Questions about the row below.
1) Find the entry just left of 558.
2) Find the entry just right of 631.
3) Find the entry just left of -221.
 631   558    27   472  -221
1) 631
2) 558
3) 472

[988 312  77 534 655 853 294 220 228 720]
Report the 1st entry from the right.
Answer: 720
The entry just right of the smallest entry is 534
Report the 2nd entry from the right.
Answer: 228

Read these off the grid that follows. Counting starts at 1.
1) Find the entry at row 2, column 1.
2) Find the entry directly below 43.
3) Find the entry just right of 73.
4) Find the entry directly below the smallest entry.
5) Find the bottom-right entry.
6) Find the top-right entry.
7) Find the entry at row 2, column 2.
8) Find the top entry of the column that holds the largest entry.
27,32,23,84,60,98,41,41
37,40,34,75,60,85,47,47
40,43,38,73,59,81,48,48
79,76,81,48,61,40,71,71
1) 37
2) 76
3) 59
4) 34
5) 71
6) 41
7) 40
8) 98

Questions about the grid below. Rows and columns are numbered from 1.
1) Which number is the smallest entry?
2) Which number is the entry at row 3, column 1?
3) Which number is the bottom-right entry?
4) Which number is the entry at row 1, column 3?
5) Which number is the entry in the top-left corner?
6) Which number is the top-right entry?
7) Which number is the entry in row 2 and column 3?
8) Which number is the entry in row 2 and column 1?
[[7, 3, 4, 5, 8, 3],
 [8, 2, 4, 5, 7, 3],
 [4, 6, 0, 1, 3, 7]]
1) 0
2) 4
3) 7
4) 4
5) 7
6) 3
7) 4
8) 8

array([[20, 26, 61, 57, 59],
       [22, 26, 59, 54, 57],
       [22, 25, 59, 56, 57],
       [23, 25, 60, 57, 60],
       [55, 56, 28, 26, 24],
       [56, 59, 26, 23, 19],
       [18, 20, 62, 61, 66],
       [58, 60, 25, 23, 18],
       [57, 59, 26, 23, 20],
       [56, 59, 27, 23, 18],
       [14, 10, 67, 71, 77],
       [18, 18, 63, 63, 67],
       [28, 26, 50, 54, 58],
       [22, 27, 60, 55, 58],
       [56, 59, 25, 25, 20]])
Indices start at 1.
The entry in row 3 and column 1 -> 22
The bottom entry of the column that holds the largest entry is 20
Report the smallest entry.
Answer: 10
The entry in row 1 and column 1 -> 20
Report the entry in row 1 and column 2.
Answer: 26
The entry in the bottom-left corner is 56
The entry at row 3, column 3 -> 59
The centre entry is 25
Report the entry at row 2, column 1.
Answer: 22
The entry at row 1, column 3 is 61
The entry just right of the smallest entry is 67
Report the entry just right of the centre entry.
Answer: 23
Report the entry at row 3, column 2.
Answer: 25
Report the top entry of the column that holds the largest entry.
Answer: 59
The entry directly above the centre entry -> 62
Report the entry directly below the largest entry.
Answer: 67
Report the entry directly above the largest entry.
Answer: 18
The entry just left of the smallest entry: 14
The entry just left of the centre entry: 60
Report the entry directly below the smallest entry.
Answer: 18
The entry directly below 66 -> 18
The entry just left of the largest entry -> 71
Report the entry at row 2, column 2.
Answer: 26
The entry directly below the centre entry -> 26

 591   582   567   602  -410  -445   686  -420  -390  -441   863   739
The entry just right of -410 -> -445
Which number is the entry just right of the largest entry?
A: 739
Which number is the entry just left of 863?
A: -441

Questions about the array below. Rows and columns are numbered from 1.
1) Report the entry directly below the smallest entry.
2) Report the entry at row 1, column 1.
3) Report the entry just left of -326.
4) Report the entry in row 3 and column 1.
5) Report the entry directly below -326.
6) Report the entry in the bottom-left corner.
7) Report the entry directly above -248.
8) Report the entry in row 1 and column 3.
-822,-435,199,282,-721,153,-584,-326
273,429,-720,-344,-491,788,-319,301
209,-144,-136,52,-522,-688,-220,50
160,-262,-248,11,333,29,206,-41
1) 273
2) -822
3) -584
4) 209
5) 301
6) 160
7) -136
8) 199

Read these off the grid that follows. Rows and columns are numbered from 1.
1) The entry in the bottom-left corner?
2) The entry directly below the smallest entry?
3) The entry at row 1, column 1?
4) The entry at row 3, column 2?
5) The entry in row 1 and column 2?
6) The top-right entry?
7) The entry directly below -188?
8) The entry just right of -606?
array([[-763, -189,  633,  569],
       [ 594,  226, -499, -448],
       [-744, -188,  620,  555],
       [ 715,  291, -606, -541]])
1) 715
2) 594
3) -763
4) -188
5) -189
6) 569
7) 291
8) -541
